A small network was shown many inputs. Here are its activations along a few directions, one row for each input.
Each table varies a few parts of the input and shows all the possible inputs, shuffled.
Descriptions start from the smaller parts, as in this example, which fits no table here: one of 8 places around a ring, together with either a single point or one of 11 places along a line or (one of 3 separate values, together with one of 6 places along a line).
Shared parts are said once, and a part with two or three values counts as separate values.

Other details of the inputs shift rows strongly along two fixed directions, in all tables alike. That doesn't count.

A family of inputs:
x1: -23 354 -81 -255 219 113 -41 -302 -135 -59 174
x2: 35 -419 122 537 -394 -570 496 -399 -326 -569 543
x3: -441 148 -323 -107 206 141 -218 88 29 -172 0
x4: -26 152 -232 -358 494 -7 -68 -60 -131 -12 59
x5: -321 121 -281 -159 282 328 -435 190 107 -50 -255
x6: -186 -509 88 510 -634 -373 583 -174 -175 -476 557
x7: 666 -163 400 144 -12 -170 -267 309 235 387 -601
x8: -297 260 -145 -183 -108 170 151 -153 48 22 210
x9: 366 -315 310 210 -423 -177 7 394 336 441 -435
x10: 387 -301 278 154 -339 -68 -96 420 365 474 -526
x11: -251 51 -281 -379 307 227 52 130 64 58 49
x12: -11 2 -105 -183 386 -140 142 -154 -178 -77 180
x13: 378 -396 289 182 -420 -80 8 348 310 408 -448
x14: -112 -218 158 307 -735 -259 768 -321 -108 -213 664
x15: 545 -275 417 484 -263 -253 -407 203 62 93 -440
x16: -107 28 -161 47 240 -129 -107 -160 -198 -367 145
x17: -206 -464 -3 526 -654 -424 566 -184 -156 -430 572
x18: -60 -21 52 23 -397 124 216 -141 71 66 117
x19: -69 -549 -36 223 -568 -348 817 -195 -104 -189 559
x20: -293 221 -67 -207 -77 227 172 -148 16 -36 208
x21: -191 229 -358 9 330 226 -218 235 -215 -98 -254
x22: -219 -504 92 485 -655 -394 587 -192 -179 -479 511
x23: -335 -85 -267 37 25 124 -45 6 -29 -250 141
x24: 675 -208 457 195 7 -188 -290 312 223 409 -597
x25: -38 394 -45 -255 380 170 -123 -274 -93 -39 98
x26: -43 405 -74 -297 321 165 -151 -260 -152 19 135
x27: 570 -228 249 306 -276 -93 25 512 62 472 -647
x28: 52 424 -39 -297 332 208 -228 -169 -33 53 -56
x29: 48 422 -34 -296 314 219 -267 -172 -71 83 -30
x30: -341 18 -287 -2 113 138 -144 67 17 -193 79
x31: -237 -45 -181 -234 131 52 250 72 27 -24 183
x32: -124 -462 41 215 -563 -470 841 -137 -100 -199 536
x33: -336 161 -218 -91 283 204 -324 230 84 -112 -98
x34: 552 -291 448 508 -260 -277 -413 213 52 131 -435
x35: -217 395 -155 -275 117 355 -150 27 161 180 -17
x36: -46 245 -158 -106 540 105 -503 43 -23 -165 -231
x37: -8 258 31 -135 198 49 58 -349 -179 -73 235
x38: -62 -45 125 46 -441 94 293 -151 29 16 187
x39: 529 -304 467 506 -219 -268 -398 187 45 128 -432
x40: -187 -533 34 482 -633 -316 563 -200 -194 -474 560
x41: 53 442 -23 -280 347 215 -214 -182 -15 41 -57
x42: -191 301 -169 -294 112 447 -149 -9 139 152 -35
x43: -277 215 -164 -187 -105 220 143 -172 45 13 202
x44: -5 296 10 -150 167 49 73 -340 -133 -106 215
x45: 43 180 -134 -318 555 21 -136 12 -18 44 -113
x46: 512 -152 414 403 12 -129 -585 276 162 146 -615
x47: 385 -383 349 165 -405 -71 8 381 295 398 -447
x48: 303 -308 322 450 -445 -43 -378 415 313 234 -576
x49: 513 -177 437 413 -9 -139 -552 260 115 169 -582
x50: -284 345 -126 -305 140 381 -23 -41 73 41 112
x51: -24 260 15 -165 171 49 33 -346 -196 -42 250
x52: -111 34 -173 34 232 -124 -130 -169 -212 -349 163
x53: -41 325 -18 -222 292 114 -41 -325 -171 -22 189
x54: 44 160 -156 -341 525 11 -189 26 -82 110 -71
x55: -255 400 -92 -308 122 336 -127 41 141 144 -59
x56: -358 161 -260 -207 340 350 -429 202 79 -88 -222
x57: -43 -243 12 45 -220 -197 400 108 62 25 189
x58: 6 27 -170 -229 320 -145 156 -132 -141 -108 161
x59: 54 185 -117 -355 636 76 -262 50 -38 156 -175
x60: 461 -69 439 270 -540 146 -219 284 392 510 -474
x61: -22 0 -126 -214 357 -146 122 -152 -196 -49 201
x62: -309 94 -247 -392 304 159 71 124 73 39 8
x63: -225 -47 -284 -219 105 46 224 45 53 25 181
x64: -87 -285 141 268 -742 -148 748 -367 -135 -220 649
x65: 5 28 -179 -235 307 -144 131 -137 -155 -91 176
x66: 557 -202 464 426 -48 -148 -587 279 124 222 -618
x67: -208 141 -281 -339 311 160 -62 217 163 182 -77
x68: -104 302 -208 -48 -41 206 289 -92 -270 4 98
x69: -409 15 -202 14 48 11 -19 54 -31 -268 130
Each input here is: one of 3 separate values, together with either a single point or one of 10 places around a ring or (one of 2 separate values, together with one of 6 places around a ring).
Q: Changing only the choice among 3 separate values turns x15 into x29. The same change can be made to x69. Which row results?
A: x55
Q: Changing only the choice among 3 separate values turns x30 into x63. The same change can be made to x56. Which row results?
A: x47
Q: Which other rows does x35 become when the place on the ring of 6 takes its other values? List them by row number.
A: x14, x42, x50, x60, x64
Q: Which other rows does x11 become when the choice among 2 separate values takes its other values? List them by row number.
A: x47
Q: Which other rows does x53 become when the place on the ring of 10 takes its other values? List them by row number.
A: x1, x25, x26, x28, x29, x37, x41, x44, x51

A family of inputs:
x70: -441 -252 -407 118 -15 -190 414 -307 -317 -554 572
x71: -106 3 -205 -82 137 -216 471 -602 -406 -363 626
x72: -152 837 -73 -319 514 545 -674 -287 -62 -47 -99
x73: -148 72 -146 -43 164 -277 526 -481 -464 -333 658
x74: 139 -70 185 109 -322 45 176 247 160 360 -162
x75: 40 192 346 261 -707 309 -106 -30 244 193 -84
x76: -206 -2 -200 -179 -125 144 334 -122 20 44 213
x77: 465 -119 308 150 -77 -191 -104 -114 -22 195 -132
x78: 100 -366 172 338 -124 -153 -89 204 145 -113 -204
x79: 135 -258 92 360 -164 -245 -122 302 101 -31 -233
x80: 202 -460 298 397 -313 -205 -176 282 108 5 -169
x81: 109 -324 145 270 -175 -229 -181 258 131 -49 -276
x82: 277 -143 165 86 -441 100 164 212 196 298 -209
x83: -156 178 -86 -385 119 243 -111 179 258 271 -217
x84: 272 -186 255 130 -459 -69 109 259 329 393 -258
x85: -284 -139 -82 -93 -228 -16 623 -199 18 -157 471
x86: 1 -52 36 -59 89 -225 283 -399 -282 -236 536
x87: 449 -93 346 91 -71 -276 -72 -57 25 118 -173
x88: 441 -35 319 147 -64 -170 -6 -33 -133 152 -234
x89: 246 -318 94 348 -230 -93 -155 281 46 -36 -290
x90: -16 430 -108 -467 798 250 -369 -73 15 35 -172
x91: -29 128 -11 -195 -52 265 27 226 113 307 -261
x92: 162 -96 143 87 -392 -55 223 219 225 279 -105
x93: 45 31 -117 -54 74 -184 388 -425 -369 -303 467
x94: -368 -210 -266 134 -46 -192 359 -131 -337 -474 366
x95: 490 -60 318 136 -58 -275 -91 -11 43 193 -183
x96: 161 -178 181 53 -393 62 73 138 228 375 -149
x97: -33 546 -247 -471 793 177 -377 -20 -55 73 -127
x98: -399 262 -439 -337 680 191 -517 239 71 -92 -234
x99: -281 235 -334 -164 622 260 -483 331 -1 -7 -274
x100: -142 -33 -204 -37 284 106 -414 195 57 -31 -224
x101: -504 591 -269 -128 404 590 -785 16 51 -229 -199
x102: -470 -113 -210 -203 -223 -29 663 -297 -138 -236 760
Q: What is each input in this table made of?
A: one of 3 separate values, together with either a single point or one of 10 places around a ring
Q: Changing only the choice among 3 separate values turns x87 into x83. The same change can be made to x95. Which row results?
A: x84
Q: List by row number the other rows that have the choice among 3 separate values in common with x80.
A: x70, x78, x79, x81, x89, x94, x98, x99, x100, x101

A family of inputs:
x103: 490 -186 312 210 -205 90 -520 525 349 472 -722
x104: 30 12 -117 -73 182 -18 -95 -52 -102 -58 55
x105: 25 -141 77 72 -130 10 -142 119 140 82 -160
x106: 24 108 36 -155 142 130 62 -122 -72 17 37
x107: 102 198 68 -70 66 272 -336 261 271 391 -391
x108: -59 37 -24 -51 175 -19 -126 -116 -35 -100 36
x109: -1 8 -81 -80 181 -23 -107 -93 -64 -67 46
x110: -189 35 -117 -19 64 54 -40 115 -20 -126 -4
x111: -161 144 -59 -120 -31 132 19 16 -26 106 78
x112: -153 -43 -154 -84 57 69 -58 29 35 -40 33
x113: -38 84 -44 -12 189 -37 -91 -11 -118 -145 7
x114: -189 -190 -191 103 -142 -109 338 -93 -148 -218 331
x115: -40 92 -25 2 192 -15 -109 -32 -74 -148 45
x116: -113 167 -132 -146 -53 99 51 -21 93 35 33
x117: -61 168 -14 -105 61 -1 76 -169 -171 1 206
x118: -36 21 -44 -78 170 -28 -124 -118 -53 -79 38
x119: -96 84 -61 -161 1 210 90 -8 36 50 48
x120: 43 175 -47 -162 93 39 30 -144 -37 29 31
x121: 196 135 154 -5 259 131 -527 207 179 165 -427
x122: -233 1 -186 -7 52 0 97 29 -85 -165 69
x123: -200 -1 -107 -197 77 -30 221 23 62 4 178
x124: 284 -321 291 338 -705 -232 373 -20 94 109 25
x125: -209 -12 -94 -56 52 74 -75 8 64 -74 22
x126: 138 -349 278 413 -495 -211 147 71 108 -50 17
x127: 56 139 18 -156 131 116 44 -127 -60 14 62
x128: -111 -27 -115 64 70 -183 210 -187 -247 -273 237
x129: -25 51 -117 -3 217 -51 -37 -39 -132 -75 -33
x130: 422 -423 308 484 -461 -375 231 -20 -79 -2 17
x131: -176 1 -190 -8 91 42 12 87 -32 -51 -46
x132: 35 219 -49 -140 79 9 3 -138 -8 5 46
x133: -73 30 -34 54 -92 -137 360 -328 -169 -127 429
x134: 389 -378 424 307 -446 -445 363 -19 47 96 83
x135: -127 57 -41 -160 20 222 114 -7 22 50 22
x136: 57 106 75 1 135 214 -456 374 232 171 -447
Q: Changing only one part turns x105 into x118. The same change can be made to x107. Which row results?
A: x133
Q: What is each input in this table made of?
A: one of 2 separate values, together with either a single point or one of 6 places along a line or one of 10 places around a ring
Q: Which other rows does x108 become when the choice among 2 separate values takes its other values? List them by row number.
A: x125
Q: A walk changes only the place on the line of 6. It starts at x135 and steps to x119. List the rest of the walk in order.
A: x124, x116, x107, x111

A family of inputs:
x137: -199 -184 -36 -89 140 -301 140 -366 -48 -368 511
x138: 194 135 132 168 -307 129 -243 54 164 164 -177
x139: 41 23 85 141 20 -160 16 -235 -191 -131 63
x140: 152 -123 112 238 114 -175 -236 275 35 89 -233
x141: -108 -170 -202 -187 28 3 275 -43 -141 36 211
x142: 299 -26 272 195 41 -33 -135 -26 -75 -79 -97
x143: -99 -126 -204 -148 51 7 324 -44 -65 -3 183
x144: 34 -183 -104 133 63 -165 112 -39 -57 -206 23
x145: -182 -123 114 -39 -190 -31 -19 -130 254 -92 224
x146: -481 419 -510 -578 690 674 -673 265 94 126 -314
x147: 100 42 11 146 -13 -167 -20 -224 -177 -120 115
x148: -28 -83 -26 -62 -61 -159 302 105 -39 70 124
x149: -203 176 -104 40 -177 91 66 -226 -79 -111 236
x150: -117 79 121 100 -222 132 47 -131 -58 -108 128
x151: -164 355 -160 -376 345 182 32 -168 -90 113 33
x152: -106 -179 -206 37 145 -100 75 -80 -170 -248 143
x153: 16 -3 76 86 -213 66 -140 277 210 61 -353
x154: 349 59 293 -22 -9 116 -5 81 74 243 -192
x155: -69 -64 72 148 -243 10 -62 257 118 49 -122
x156: -101 -98 25 -311 86 -128 206 -208 140 5 336
x157: 156 -308 25 149 -19 -119 -149 105 -97 -1 -145
x158: 118 -147 89 179 -1 -235 -100 201 -43 -24 -131
x159: 76 -107 61 179 -214 125 -114 234 254 103 -313
x160: -78 -66 -202 -142 79 -25 383 -62 -1 -33 146
x161: -312 708 -355 -787 915 588 -403 4 -38 156 -154
x162: -132 15 -29 55 81 -144 217 -369 -351 -391 417
x163: 365 130 113 -47 -118 16 -61 28 100 312 -155
x164: 184 -101 143 85 -18 -92 33 309 141 332 -197
x165: 207 -84 92 110 27 -171 -185 221 56 -11 -372
x166: 116 83 15 -57 -124 -69 218 -181 -83 125 142
x167: 84 96 251 181 -258 132 -207 42 121 183 -283
x168: -389 -147 -278 37 -168 55 309 -146 -108 -306 387
x169: 395 61 152 197 -50 -97 -305 3 23 95 -216
x170: 158 -80 69 -53 -117 -126 197 168 98 138 -197
x171: 177 73 310 179 -198 232 -204 113 135 90 -220
x172: -448 -53 -217 113 -104 -59 311 -63 -106 -260 450
Q: Changing only one part turns x165 into x153. The same change can be made to x144. Which row results?
A: x159
Q: What is each input in this table made of?
A: one of 3 separate values, together with either a single point or one of 5 places along a line or one of 6 places along a line
Q: Which other rows does x148 become when the place on the line of 6 takes its other values? List them by row number.
A: x141, x143, x160, x164, x170
Q: A walk changes only the place on the line of 5. It starts at x138 and steps to x149. List the rest of the walk in order.
A: x167, x150, x171
